A small network was trained on made-up records. Each row is its average activation on records with the value named, seen along a few directions.
Values that are neighbours, or in one group, have similar rows; names and order tell nothing.
In the rows, zero is written as 500.
Random noise pushes rows far along 17 fixed directions. That doesn't count. These rows show it; they differ only by the noise:
[452 106 500 616 426 615 505 530 394 361 583 539 484 459 485 354 808 431
 396 649 239 199 252 717 419 421 390 396 601 423 470 640]
[724 524 754 422 477 493 324 809 514 442 260 498 613 283 427 390 558 498
 256 420 573 609 790 399 661 311 529 403 271 450 387 497]
[592 646 428 319 506 333 382 351 495 556 392 403 352 493 323 331 365 668
 486 346 600 713 584 444 478 488 490 672 546 570 396 573]
[299 405 404 344 835 521 224 369 325 300 467 446 580 575 520 486 461 550
 591 454 533 678 594 283 488 368 653 468 518 399 428 345]
[491 700 590 418 344 411 547 368 568 448 675 676 693 620 728 634 713 809
 702 367 680 478 447 568 430 363 544 361 343 346 502 522]
[526 391 410 629 431 499 537 598 616 664 532 505 486 357 529 403 460 218
 643 546 383 310 471 530 367 750 389 406 553 416 561 506]
[513 200 406 516 604 739 449 754 554 408 553 417 720 439 434 508 494 526
 600 486 507 290 470 566 689 708 505 456 567 449 451 581]
[445 656 543 336 676 532 549 422 478 362 601 538 534 480 707 713 162 714
 373 425 435 674 598 313 357 778 573 527 505 504 398 341]
[692 445 592 436 432 431 553 456 437 509 504 472 675 541 539 634 428 574
 319 715 574 379 352 469 629 572 589 433 431 526 510 535]
[414 283 476 374 588 525 226 379 288 381 318 359 411 619 313 250 777 517
 316 510 366 469 522 488 529 260 460 421 569 506 497 449]
[593 447 541 382 536 461 538 343 481 602 479 453 527 498 507 311 437 395
 550 584 735 637 365 460 535 638 599 503 462 382 417 709]
[452 551 465 446 597 554 424 420 356 443 279 437 538 544 489 600 579 464
 372 400 443 533 710 335 573 399 398 500 392 607 787 293]
[382 736 501 451 490 560 440 535 683 707 364 530 424 453 478 343 739 435
 702 330 529 636 762 671 387 440 264 413 543 543 770 330]
[620 446 669 422 353 427 565 405 419 404 617 542 684 542 568 345 543 835
 530 424 660 551 470 624 475 607 622 493 569 429 326 700]
[630 439 740 439 559 590 579 647 477 556 456 381 446 608 583 368 491 349
 477 572 688 714 750 524 683 563 575 735 397 543 502 615]
[706 419 651 547 474 432 527 610 461 462 331 516 810 235 313 361 533 683
 292 568 623 634 461 654 624 343 579 382 515 614 482 539]
[745 493 570 501 465 394 481 638 617 651 431 343 509 436 373 529 512 473
 296 797 526 472 560 606 655 416 418 523 524 739 616 376]
[568 247 516 341 704 692 504 621 411 372 478 455 830 436 469 561 265 649
 356 622 556 467 317 534 648 752 676 421 538 445 396 556]
[432 511 719 658 419 607 685 466 602 446 746 552 221 583 627 442 687 458
 513 548 562 578 470 531 617 542 502 629 548 542 233 826]


Values of FESA:
sul: [620 378 216 450 473 515 462 664 594 648 478 304 578 642 384 486 324 402
 682 426 530 341 469 539 553 638 511 634 405 361 543 499]
dup: [396 513 640 738 555 609 706 571 387 433 366 470 568 524 352 376 494 612
 365 237 503 708 653 512 602 525 649 515 549 715 480 448]
peg: [404 623 461 493 499 502 568 506 477 432 473 560 667 695 434 754 327 729
 371 316 455 425 304 385 588 491 749 307 380 537 413 357]
mela: [486 532 557 273 572 563 317 317 540 373 574 333 352 535 499 270 739 588
 370 491 697 707 633 379 516 458 416 473 543 362 297 540]
pur: [489 484  85 715 589 362 566 306 567 370 621 378 638 379 400 669 385 677
 701 225 587 462 525 223 512 561 433 533 570 642 611 367]
punug: [504 566 620 352 399 450 418 498 366 662 279 577 430 674 401 313 652 371
 523 596 633 522 347 684 521 130 584 525 324 336 562 661]
buto: [394 595 444 521 451 614 601 580 466 833 187 584 450 650 469 563 449  79
 644 549 482 413 353 599 563 456 514 506 316 425 850 495]
velu: [551 387 493 222 516 671 588 626 546 516 610 444 240 750 657 412 586 455
 548 445 443 460 403 724 376 501 420 766 244 283 475 698]
duda: [546 398 408 233 630 450 280 450 522 569 594 306 627 783 450 495 381 574
 648 653 679 446 371 467 619 576 744 421 522 393 354 431]
buzud: [478 435 650 319 653 810 774 582 584 670 315 366 453 539 575 316 640 255
 189 690 507 667 482 733 437 638 350 385 425 522 796 360]
pok: [455 504 500 481 619 542 402 390 293 300 499 612 661 271 578 586 347 469
 648 402 650 638 663 269 510 593 530 586 579 463 559 529]
zazo: [552 295 505 394 615 489 202 551 349 279 552 467 585 318 501 523 449 564
 425 797 528 546 690 520 524 402 457 601 829 503 472 444]
Each value of FESA is a pair of two hidden parts, and every pair occurs once (3 first parts, 4 second parts).
Q: Changing only the second part turns velu into buto. pur has the same second part as velu; what does that change turn pur into?
A: buzud
Q: Changing only the second part turns mela into pok. zazo has the same second part as mela; what does that change turn zazo into?
A: peg

Values of SUVI:
bon: [498 553 565 316 468 554 716 356 250 545 377 602 519 661 635 647 335 531
 256 648 377 602 350 710 393 539 526 700 411 531 745 552]
fik: [629 444 761 415 431 518 515 403 325 381 511 619 822 376 771 658 741 602
 305 705 453 406 623 569 396 494 374 260 465 513 866 253]
tak: [342 603 391 620 383 423 480 216 372 455 539 602 661 625 499 498 607 724
 887 279 654 563 546 518 500 490 554 524 697 488 584 561]
mubul: [632 489 609 321 647 504 538 688 550 535 464 511 383 319 706 410 306 333
 551 504 562 754 692 505 317 471 430 779 291 344 500 542]
labem: [398 187 365 687 620 551 244 645 534 210 804 472 527 330 549 673 636 362
 505 730 306 134 410 321 514 366 461 357 575 385 276 419]
tenek: [573 797 607 454 566 435 445 541 573 504 346 607 555 324 505 716 291 589
 226 486 541 534 461 158 598 534 604 224 335 460 304 434]
mosa: [225 531 275 775 515 505 515 345 623 509 676 662 298 334 560 592 702 187
 750 532 387 378 373 428 317 352 264 429 604 453 623 455]
zuz: [637 487 718 201 303 574 158 791 585 742 365 581 577 540 566 332 642 292
 663 602 531 210 647 649 526 672 478 172 474 225 529 550]
fesav: [645 358 373 497 333 334 294 458 180 479 290 382 744 741  15 547 307 883
 476 634 611 257 388 644 926 450 718 641 942 860 540 615]
The values of SUVI form 4 separate groups.
Q: Which other values are in the same group as labem? Give them in the order they are listed.
A: mosa, fesav
Q: Which other values are in the same group as zuz? Give them in the order they are listed.
A: fik
Q: Which other values are in the same group as mubul? Give them in the order they are listed.
A: tenek
